A small network was trained on made-up records. Each row is its average activation on records with the value named, seen along a few directions.
Values that are neighbours, or in one group, have similar rows; names and order tell nothing.
(in the rows, 500 means zero)
Strong random noise was added to every row along 17 fixed directions; ignore it. To show where, here is one row again and again, with new noise each time:
496 522 751 468 576 397 483 447 341 382 274 686 540 646 555 530 623 381 594 413 446 776 554 383 829 693 299
543 484 611  53 377 299 511 646 485 426 600 606 517 801 378 633 368 337 543 342 685 652 532 672 800 380 702
581 428 523 582 427 506 461 563 529 400 430 540 352 537 400 361 647 567 661 242 424 632 334 447 554 470 498
329 357 448 720 544 565 355 433 453 614 472 509 435 614 459 623 564 496 569 409 498 460 441 502 267 537 461
681 393 586 516 557 687 576 417 916 401 369 680 558 327 471 593 309 683 521 547 420 437 579 380 563 477 605
622 646 599 418 440 443 398 425 445 393 450 722 713 284 676 751 389 354 508 448 316 494 479 389  69 725 718
605 370 596 422 469 753 336 499 601 233 463 679 426 748 640 648 398 449 416 906 808 770 503 450 384 673 706
379 607 470 688 922 666 626 328 441 624 393 505 783 256 505 570 544 521 670 424 321 296 628 527 536 347 260
595 636 427 655 506 672 429 534 694 401 449 529 603 318 655 202 704 449 533 713 491 655 519 539 405 448 611
587 729 290 395 366 350 702 799 586 465 815 687 683 538 586 457 532 611 364 734 438 483 454 517 414 495 488
374 540 325 585 708 433 712 484 192 446 500 529 555 599 255 568 627 643 573 208 532 412 364 554 723 380 133
526 303 436 622 716 494 554 481 456 785 590 637 505 605 553 511 600 680 477 646 376 500 566 547 532 598 195
307 661 607 546 370 434 560 543 476 334 379 696 553 490 623 702 534 419 508 567 420 469 662 179 632 813 347
319 664 374 628 147 641 469 704 760 591 473 344 440 278 526 140 655 332 619 424 662 472 586 580 346 155 840
564 281 378 469 449 423 526 270 443 804 330 617 509 405 439 508 423 511 507 212 868 489 758 673 599 293 441
626 499 630 424 521 571 446 304 744 684 321 537 502 205 582 478 395 468 394 649 633 427 843 612 634 437 742
484 167 591 437 662 671 521 596 253 722 537 515 243 676 318 582 504 697 578 367 539 487 414 701 455 450 514
662 552 549 482 641 476 608 377 440 740 578 532 410 376 563 634 421 532 627 408 414 352 462 398 420 337 437
690 598 642 660 736 704 429 412 412 523 405 433 401 393 538 398 510 728 427 651 531 511 464 556 381 432 580


Dut, 10 values:
p7: 368 559 528 471 203 569 784 921 397 652 477 666 480 356 552 361 582 616 797 200 562 477 687 494 433 280 570
p8: 688 341 589 393 419 775 526 442 554 189 409 468 281 408 643 459 446 345 639 653 542 701 221 216 395 646 547
p4: 353 742 365 755 598 721 550 537 608 438 554 445 687 313 568 605 418 617 560 610 411 201 536 318 212 389 448
p6: 265 513 309 594 362 553 461 588 875 680 557 538 510 510 464 509 601 464 391 788 672 381 583 602 460 425 639
p10: 236 203 328 401 411 477 515 519 826 653 474 556 594 641 395 507 593 211 771 331 629 531 547 628 763 327 426
p9: 528 478 516 565 511 594 593 432 410 365 386 296 196 325 370 343 669 568 473 461 564 497 346 543 619 476 583
p3: 511 421 385 477 586 736 395 481 681 201 463 686 696 386 537 704 555 455 665 573 576 545 474 643 204 584 789
p2: 517 558 647 490 325 460 358 477 331 533 518 164 320 643 456 427 250 419 471 283 699 538 394 530 252 218 762
p1: 454 427 219 770 410 597 437 605 946 412 418 654 618 403 417 314 724 737 654 422 531 462 522 513 559 434 438
p5: 750 300 154 330 493 610 477 226 576 301 561 308 687 109 538 339 338 287 625 300 505 412 606 506 472 391 484
Dut is arranged as a ring.
Q: A walk along Dut starts at p8 and steps to its neighbour p3. Put p7, p9, p1, p5 in the order it reaches them.
A: p9, p7, p5, p1
Q: Fewest steps between p2 and p10?
A: 5

Nal, 11 values:
t9: 817 303 350 263 296 481 500 454 500 629 858 376 283 605 722 504 193 398 518 610 695 521 497 338 281 365 518
t10: 616 543 390 510 356 439 430 497 532 423 555 459 425 254 642 314 677 372 782 267 300 462 618 283 606 554 422
t4: 483 722 506 411 423 252 531 730 410 227 627 328 732 560 489 322 446 600 474 369 207 473 524 421 719 630 312
t6: 709 528 467 607 721 457 494 348 653 571 540 459 698 399 606 360 458 509 752 335 270 525 545 422 555 280 305
t11: 476 601 667 377 464 579 426 692 540 400 659 507 389 723 546 744 380 505 674 518 528 468 459 381 400 438 700
t7: 566 398 364 269 605 396 664 300 588 469 495 623 597 447 427 631 521 270 560 476 574 512 406 549 783 460 361
t8: 351 511 430 667 264 410 524 471 882 793 593 295 322 549 506 434 355 586 173 844 615 292 637 394 542 415 518
t1: 542 585 620 501 640 813 560 437 323 498 458 647 469 554 743 796 312 486 633 732 810 517 498 277 212 420 469
t5: 496 398 399 481 505 399 501 626 743 583 693 404 378 660 374 329 649 517 636 430 305 498 379 515 786 388 401
t2: 339 501 635 573 288 686 540 601 411 456 340 331 502 367 567 409 334 461 669 239 481 457 631 280 309 412 547
t3: 454 701 314 466 300 422 472 646 716 335 592 599 534 415 404 524 568 538 429 517 610 341 621 630 559 446 783
Nal is arranged as a line.
Q: A walk along Nal starts at t3 and steps to its neighbour t10. Put t9, t4, t7, t1 in the order it reaches them.
A: t9, t1, t7, t4
Q: List every value one step from t8, in the order listed.
A: t11, t5
